A small network was shown many inputs. Here are its activations along a few directions, one row for each input.
In each table, some parts of the input vary, and every possible input appears once, in random order.
Descriptions start from the smaller parts, as in this example, which fits no table here: line(4) and (point or ring(11) or (values(2) and ring(8))).
Shared parts are said once, and a part with two or three values counts as separate values.
In the rows, 128 means zero.

Other details of the inputs vary at random and push rows far along two fixed directions, the same in every table; ignore that.

A family of inputs:
x1: [145 135 134 135 154  93 134 159 153 111 110]
x2: [114  84 143 185 117 151 161  89 121 167 179]
x3: [144 113 139 241 154  91 139 152 116 111 111]
x4: [146 154 108  63 123 112  73 147 122  93  84]
x5: [105  88 132 123 109 160 130  99 138 170 151]
x6: [144 164 107  94 140  98 100 140 104 107  93]
x7: [144 160 151 170 161 104 143 179 127 114 133]
x8: [105 112 112  52  77 177 113  97 142 138 138]
x9: [115  87 153 183 140 149 178 106 172 164 170]
x10: [117 119 117  74  94 175 119  86 137 150 143]
x11: [145 144 114 143 139  99 121 151  99  98  98]
x12: [122 125 109  48 111 130  88 139 122 127 109]
x13: [136 170  88  10 101 145  94 113 107 110 112]
x14: [110 113 117  95  91 164 138  87 125 140 159]
x15: [143 161 119 125 171  96 149 154 119  97 117]
x16: [117 102 137 126 106 172 123  88 144 155 141]
x17: [104 137 148  80 114 183 159 117 138 155 172]
x18: [123  93 155 185 145 155 184 102 160 162 172]
x19: [109 115 113  68  84 167 143  89 116 147 147]
x20: [139 109 146 222 155  83 126 155 120 103 104]
x21: [143 144 129 181 162  87 112 146 116 115  92]
x22: [144 142 127 146 149  85  98 150 118 108  90]
x23: [137 182 129  61 132 118 113 178 133 107 104]
x24: [137 147 108 131 142  91 113 151 103 114 106]
x25: [110  87 138 185 107 159 152  91 138 154 172]
x26: [111 109 174 159 118 153 155 134 171 166 170]
x27: [138 120 134 217 150  88 116 154 129  96 107]
x28: [140 170 101  79 136  98 111 134  93 106 101]
Each input here is: line(4) and (values(2) or ring(5)).
Q: The inputs of x6 and x22 match in every part but the line(4) part. If x10 is changed in the same way as x6 into x22, which row does it become?
A: x4
Q: Change only the values(2) part in x15. List by row number the other rows that result.
A: x17

A family of inputs:
x29: [137 156 128  98 146 103 125 176 136  96 103]
x30: [150 169 131 109 164 100 124 165 133 108 107]
x31: [131 110 136 216 135 125 146 112 118 127 144]
x32: [113  90 137 139 111 151 124 103 144 156 144]
x33: [145 165 144 138 166  98 120 175 137 106 107]
x34: [111 132 153  94 110 168 137 125 153 151 156]
x35: [146 180 129 118 154 108 127 170 116 105 115]
x36: [116 142 132  29 105 179 141 105 146 160 157]
x37: [123 114 134 170 125 129 132 117 110 136 141]
x38: [122 119 112  94 116 141 129  97 122 126 136]
x39: [110  96 124  96  92 165 120  93 152 153 139]
x40: [145 131 132 173 147  86 107 155 111 111  96]
x41: [125 107 138 196 124 126 128 118 130 130 140]
x42: [141 144 123 139 132  97  99 155 101 103  99]
x43: [110 108 117  90 104 164 129  88 128 160 148]
x44: [123 117 130 153 126 126 137 106 113 142 135]
x45: [120 115 126 158 122 130 127 116 114 137 144]
x46: [125 111 129 152 117 136 121 118 127 121 132]
x47: [126 120 161 216 152 114 165 159 144 125 150]
x48: [116  85 144 172 115 148 138  97 149 146 145]
x49: [139 174 103  20 131 122 128 157 121 104 112]
x50: [126 121 124 154 112 136 134 106 119 131 139]
x51: [138 155  97  35 122 113  91 139 106 111  81]
x52: [148 154 125 114 161  93 138 173 132 103 105]
x53: [125 118 122 137 121 131 136  98 125 134 137]
x54: [127 100 135 198 147 116 138 116 132 143 133]
x55: [114  92 128 140 114 152 138  87 150 158 147]
x56: [138 170 115  78 138 114 131 173 116 100 113]
x57: [109 103 109  47  93 178 124  81 145 150 132]
x58: [141 141 124 167 137  90 104 159 109 105 104]
Q: The inputs of x37 and x40 match in every part but one. If x35 is changed in the same way as x37 into x40, which row does it become?
A: x33
Q: Describe the family of inputs behind these rows.
A: ring(5) and (values(2) or line(4))
Q: Change only the ring(5) part in x49. List by row number the other rows that result.
A: x29, x47, x52, x56
Q: Change only the line(4) part in x31. List by row number the other rows that result.
A: x37, x45, x50

A family of inputs:
x59: [134 149 103  55 133 121 127 135 117 119 111]
x60: [132 177 103   5 121 128 113 157 113 107 110]
x61: [113 110 139 100 114 159 125 109 166 147 138]
x62: [142 165 146 144 150 102 123 171 135 104 111]
x63: [104 104 142 153 101 173 145  84 124 168 180]
x64: [166 164 126 180 190  67 131 161 113  93 105]
x65: [106  82 124 153  94 179 172  75 143 134 175]
x66: [124 124 112  44 114 159 118 103 149 142 121]
x67: [120  85 152 222 135 122 138 125 140 140 139]
x68: [109  98 132 107 109 152 127 118 156 146 137]
x69: [122 117 154 191 130 126 137 145 125 132 138]
x70: [111  80 132 132 120 154 149  91 153 164 153]
x71: [122 115 119  94 102 147 111  92 124 144 126]
x72: [132 107 144 243 148 109 153 100 111 143 150]
x73: [134 131 104  92 127 111 107 132 121 120  97]
x74: [123 144 138  85 126 154 142 122 141 140 148]
x75: [153 159 106 123 136  83  74 164 104  86  73]
x76: [152 179 117 138 139  87  86 178  92  82  91]
x77: [144 137 155 227 163  81 141 182 130 107 121]
x78: [120 117 117 110 119 138 142 106 118 143 135]
x79: [125 146 122  90 118 137 127 138 111 128 130]
Q: Describe the family of inputs behind these rows.
A: point or (line(4) and ring(5))
Q: Change only the ring(5) part in x77. List by row number the other rows that result.
A: x59, x60, x68, x70
